A small network was shown many inputs. Here are its activations along a few directions, one row for each input.
In each table, some parts of the input vary, and every possible input appears once, in random order.
Descriptions start from the smaller parts, as in this example, which fits no table here: one of 3 separate values, together with either a single point or one of 9 places around a ring or (one of 6 places along a line, together with one of 8 places around a ring).
Shared parts are said once, and a part with two or three values counts as separate values.
In the rows, 128 means zero.

Other details of the inputs vary at random and push rows far along two fixed directions, the same in every table; ignore that.

Rows:
row 1: [111 109 120 115 143 144 144  80 141  84 115 110]
row 2: [127 144 143 128 124 122 120 159 100 169 146 130]
row 3: [100 139 118 116 141 140 121 172 167 124 139 156]
row 4: [149 149 139 111 111 116  98 145 105 159 144 134]
row 5: [152 149 159 116 116 108 109 133 125 160 146 112]
row 6: [134 136 148 137 121 123 129 133  59 174 141 112]
row 7: [126 125 115 137 148 168 160 108 125  69 109 135]
row 8: [121 111 111 120 135 158 140  65  77  82 105 118]
row 9: [115 100 119 143 136 142 147  94 137  69 116 116]
row 10: [ 99 134 116 157 138 149 158  70  80 113  29 151]
row 11: [119 132 127 104 133 119 115 144 193 124 143 133]
row 12: [ 92 120 106 118 144 132 126 168 169 135 144 147]
row 13: [157 144 146 120 108 118 107 119  63 161 138 118]
row 14: [132 153 149 127 123 126 117 162  99 164 143 133]
row 15: [164 135 166 151 104 107 121 123  80 149 141 102]
row 16: [168 141 171 150 104 110 118 125  79 146 138 105]
row 17: [112 122 101 100 129 124 106 153 174 127 143 151]
row 18: [105  98  93 112 140 149 135  89 122  86 115 127]
row 19: [129 124 139 124 139 155 147  58  97  77 104 102]
row 20: [121 137 126 154 116 104 114 144 200 140  68 174]
row 21: [128 132 133 131 125 122 114 161 187 104 140 143]
row 22: [128 119 137 138 124 116 132 130  61 182 144 103]
row 23: [112 115 117 104 134 112 120 142 194 132 146 124]
row 24: [149 125 134 121 109 110 113 114  65 171 143 109]
row 25: [109 147  96 124 118 110 102 140 184 153  66 181]
row 26: [148 142 155 116 116 105 112 132 126 164 148 110]
row 27: [148 125 128 140 123 110 136 153 114 171 154 117]
row 28: [120 121 104 128 140 128 138 166 181 127 147 145]
row 29: [125 144 135 104 134 125 110 147 191 117 139 138]
row 30: [116 125 123 104 133 116 117 143 193 127 145 130]
row 31: [145 115 142 144 109  93 119 143 123 160 154 105]
row 32: [122 124 106 128 139 130 137 167 180 125 146 146]
row 33: [114 121 107 112 139 160 130  92 120  73 109 138]
row 34: [160 149 146 137 119 122 129 161 111 158 145 129]
row 35: [101 142 120 116 141 142 120 173 167 122 137 157]
row 36: [131 138 137 130 125 124 112 163 187 101 138 146]
row 37: [122 145 108 148 132 114 134 156 189 149  66 185]
row 38: [161 129 162 151 104 104 123 121  80 153 143  99]
row 39: [172 151 157 145 116 127 136 138  68 158 137 115]
row 40: [153 135 140 120 108 114 110 116  64 166 141 114]
row 41: [145 136 151 116 116 102 114 130 126 167 150 107]
row 42: [105 119 123 137 148 170 157  83  71  85 104 119]
row 43: [123 120 111 138 148 165 162 106 126  73 112 133]
row 44: [129 106 133 152 131 149 153  70  93  68 108 104]
row 45: [128 136 115 126 138 136 134 171 179 118 141 152]
row 46: [152 135 135 139 121 115 134 156 112 166 152 123]
row 47: [123 134 137 129 125 118 122 157 101 174 149 125]
row 48: [132 116 119 147 144 166 170  81  83  78 107 115]
row 49: [ 87 103 102 129 154 160 153 104 116  91 114 127]
row 50: [ 93 123 108 117 143 133 125 169 169 133 144 149]
row 51: [135 116 119 112 114 102 107 138 108 175 151 118]
row 52: [163 132 164 151 104 106 122 122  80 151 142 101]
row 53: [114 101  98 140 151 155 166 102 128  84 118 122]
row 54: [120 117 123 132 125 114 119 157 189 113 146 136]
row 55: [164 153 172 123 114 114 114 110  83 158 137 100]
row 56: [113 118 119 104 133 113 119 142 194 131 146 126]
row 57: [112 137 121 139 130 139 137  66 153 108  38 146]
row 58: [123 117 115 120 135 161 138  67  76  78 104 121]
row 59: [117 110 119 132 126 111 121 156 190 117 147 132]
row 60: [106 102  95 112 140 151 135  89 122  84 114 129]
Description of these inputs: one of 5 places around a ring, together with either a single point or one of 11 places along a line.
- The inputs of row 17 and row 46 match in every part but the place on the ring of 5. If row 13 is changed in the same way as row 17 into row 46, which row does it become? => row 34
- Which other rows agree with row 30 in the place on the ring of 5? List them by row number. => row 1, row 5, row 11, row 19, row 23, row 26, row 29, row 41, row 55, row 56, row 57
- Start at row 31 and move only the place on the line of 11, one step at a time. The first step leads to row 59. Which rows follow, in order? => row 9, row 54, row 44, row 38, row 52, row 15, row 21, row 16, row 36

Rows:
row 61: [ 94 127 101 107 137 119 112 158 207 133 114 166]
row 62: [116 112 119 109 137 133 128 117 125 117 145 115]
row 63: [132 128 132 146 129 151 152  58  53 113  80 112]
row 64: [170 146 162 131  99  78 104 194 102 221 193 107]
row 65: [140 129 132 148 120 127 136 105  87 144 102 125]
row 66: [103 112 101 113 144 140 126 163 204  94 155 146]
row 67: [101 140  99 122 146 137 123 186 245  99 113 188]
row 68: [140 139 138 120 115  92 105 208 168 183 188 132]
row 69: [130 135 133 151 135 146 148 105 101 107  90 135]
row 70: [ 89 116  94 114 148 146 134 109 176  89  89 156]
row 71: [164 155 157 138  98  92 110 140  73 218 131 117]
row 72: [131 118 134 137 132 138 145 117  95 112 142 106]
row 73: [120 122 121 127 131 135 137  84  96 124  90 127]
row 74: [150 132 145 135 112 112 128  88  46 175 104 108]
row 75: [158 158 155 128  93  76  90 173 101 233 144 132]
row 76: [133 129 135 128 134 135 133 153 138 117 155 127]
row 77: [ 87 112  88 101 157 162 135 139 215  58 140 150]
row 78: [157 132 161 135 108 104 111  75 198  80  86 113]
row 79: [128 129 129 117 121 104 106 195 175 167 182 134]
row 80: [144 113 136 138 126 139 143  97  67 120 141  96]
row 81: [ 84 123  88 127 153 150 141 145 222  70  94 175]
row 82: [101 117 106 109 146 149 131 138 178  88 145 136]
row 83: [129 126 128 119 130 133 128 130 120 129 153 115]
row 84: [117  99 115 120 147 164 156  52  72  68 115  97]
row 85: [151 110 159 130 123 133 133  37 164  26 111  86]
row 86: [136 134 139 154 123 127 143 105  80 139  98 122]
row 87: [121 104 127 123 140 151 148  64  61  96 123  93]
row 88: [145 123 149 136 123 139 142  84  36 135 139  85]
row 89: [122 116 121 116 135 146 132 106 108  98 138 116]
row 90: [158 138 152 133 119 117 125 159 105 155 167 114]
row 91: [138 147 142 134 112 108 115 141 109 184 120 131]
row 92: [138 134 131 119 121 103 113 193 168 162 179 132]
row 93: [152 139 147 122 105  83  96 204 142 210 195 122]
row 94: [132 124 130 105 123 105 108 157 137 165 170 118]
row 95: [137 141 132 142 120 110 125 152 133 159 118 141]
row 96: [121 135 123 135 122 113 116 159 159 157 120 150]
row 97: [151 154 149 144 114 104 116 170 126 180 127 143]
row 98: [132 120 133 136 141 155 151 111 104  85 134 116]
row 99: [135 135 133 134 119 128 127  98  80 142  99 127]
row 100: [159 136 163 143 117 122 133 134  64 156 158 100]
row 101: [151 136 144 142 112 127 133  76  33 151  95 110]
row 102: [108 114 114 114 141 151 133 110 125  86 135 122]
row 103: [113 136 120 140 141 144 139 137 160 101  97 157]
row 104: [ 83 133  91 105 141 131 108 175 240 108 113 185]
row 105: [ 93 106  97 109 154 168 141 101 154  49 124 133]
row 106: [122 113 119 118 139 155 140  87  93  83 129 111]
row 107: [115 132 118 132 133 141 135 108 128 118  96 139]
row 108: [136 149 128 132 115  93 108 194 179 182 137 157]
row 109: [127 123 123 147 130 140 143  94  98 117  92 129]
row 110: [108 121 109 138 138 144 139 114 149 100  94 148]
- What is each input in this table made of? => one of 2 separate values, together with either a single point or (one of 4 places along a line, together with one of 6 places along a line)
- The inputs of row 81 and row 68 match in every part but the choice among 2 separate values. If row 108 is changed in the same way as row 81 into row 68, which row does it become? => row 92
- The inputs of row 76 and row 69 match in every part but the choice among 2 separate values. If row 87 is changed in the same way as row 76 into row 69, which row does it become? => row 61
- Change only the choice among 2 separate values in row 100. List by row number the other rows that result. => row 103

Rows:
row 111: [105 143  95 121 142 155 122 182 214  93 129 183]
row 112: [168 124 164 133 123 125 143 110  51 145 179  69]
row 113: [133 112 140 149 139 160 155  52 101  45  81 115]
row 114: [135 122 117 153 131 147 149 118  96 106 104 132]
row 115: [156 154 154 118 106 110 109 118  84 192 134 110]
row 116: [ 94 121  82 104 146 137 114 170 211 107 119 186]
row 117: [141 134 137 138 127 119 135 138 147 138 122 123]
row 118: [118 117 137 155 151 170 171  65  54  82  83 114]
row 119: [168 133 159 140  84  67  96 130  94 213 146 101]
row 120: [169 149 165 139  92  71  91 188 158 197 157 123]
row 121: [124  96 124 109 135 148 131  75 108  64 152  90]
row 122: [122 118 115 126 127 114 130 114 152 144 118 126]
row 123: [144 169 159 132 108 100 100 204 132 218 165 138]
row 124: [113 111 116 106 143 135 117 168 232  64 183 133]
row 125: [119 104 102 106 136 146 130 132 109 107 168 119]
row 126: [ 76 122  95 102 155 137 118 166 216 115 119 175]
row 127: [ 74 137  94  98 148 150 113 165 215 113 125 173]
row 128: [138 128 141 139 140 141 150  99 117 106 104 123]
row 129: [105 129 124 122 138 139 138 102  89 124 104 127]
row 130: [146 149 130 118 107  92 100 174 106 199 145 145]
row 131: [ 73 106  90  86 156 147 122 174 209  96 177 143]
row 132: [163 129 157 105 108  92 107 148  81 202 201  81]
row 133: [173 160 173 136 105  86 118 156  96 201 147 112]
row 134: [123 107 128 129 136 153 140  39  93  62  78 115]
row 135: [114 143 121 117 131 138 108 160 239  81 129 162]
row 136: [150 115 147 142 111 126 132  47  46 116  92  87]
row 137: [123 106 120 157 145 161 178  52 106  65  83 108]
row 138: [143 152 161 144 118 109 130 151  76 180 136 119]
row 139: [119 118 127 143 124 119 137 103  77 166 115 112]
row 140: [122 114 103 155 133 144 152 124 133 100 110 144]
row 141: [113 104  95 137 141 168 155  62  71  73  77 126]
row 142: [178 157 180 141  93  78 102 152 101 185 147 111]
row 143: [ 92 136  81 100 140 149 109 169 210 105 125 184]
row 144: [ 94 133  99  92 146 126 117 153 229 104 120 164]
row 145: [157 155 142 137 109  98 113 188 112 185 149 145]
row 146: [136 115 124 157 143 170 167  68  49  73  83 125]
row 147: [135 134 147 153 125 124 140 134  83 159 121 114]
row 148: [ 96 112 109 130 145 153 147  88 101 104  91 123]
row 149: [ 86 114 104 106 159 151 135 187 213  85 181 142]
row 150: [154 145 156 124 100 114 102  97  85 154 125 108]
row 151: [158 155 159 111  91  62  76 176 146 208 157 130]
row 152: [130 112 114 126 140 151 143 146 116  92 172 120]
row 153: [138 116 115 146 114 120 133 106  71 157 116 123]
row 154: [170 140 164 152  88  69 102 169 141 201 157 116]
row 155: [134 147 138 130 133 146 136 119 142 113 119 130]
row 156: [102 104 115 163 150 168 178  68  92  71  85 117]
row 157: [ 97 125 100  96 149 129 116 152 232 109 118 166]
row 158: [127 120 123 124 131 132 138  86 108 124 100 111]
- What is each input in this table made of? => one of 2 separate values, together with one of 4 places along a line, together with either a single point or one of 5 places along a line
- The inputs of row 127 and row 150 match in every part but the place on the line of 4. If row 123 is changed in the same way as row 127 into row 150, which row does it become? => row 135
- The inputs of row 112 and row 152 match in every part but the place on the line of 4. If row 133 is changed in the same way as row 112 into row 152, which row does it become? => row 145
- Change only the place on the line of 5 in row 134. List by row number the other rows that result. => row 119, row 136, row 150, row 151
- Which other rows agree with row 113 in the place on the line of 4 and the choice among 2 separate values? List them by row number. => row 120, row 124, row 135, row 142, row 154
- Start at row 136 and move only the place on the line of 4, one step at a time. The first step leads to row 158. Which rows follow, in order? => row 148, row 141
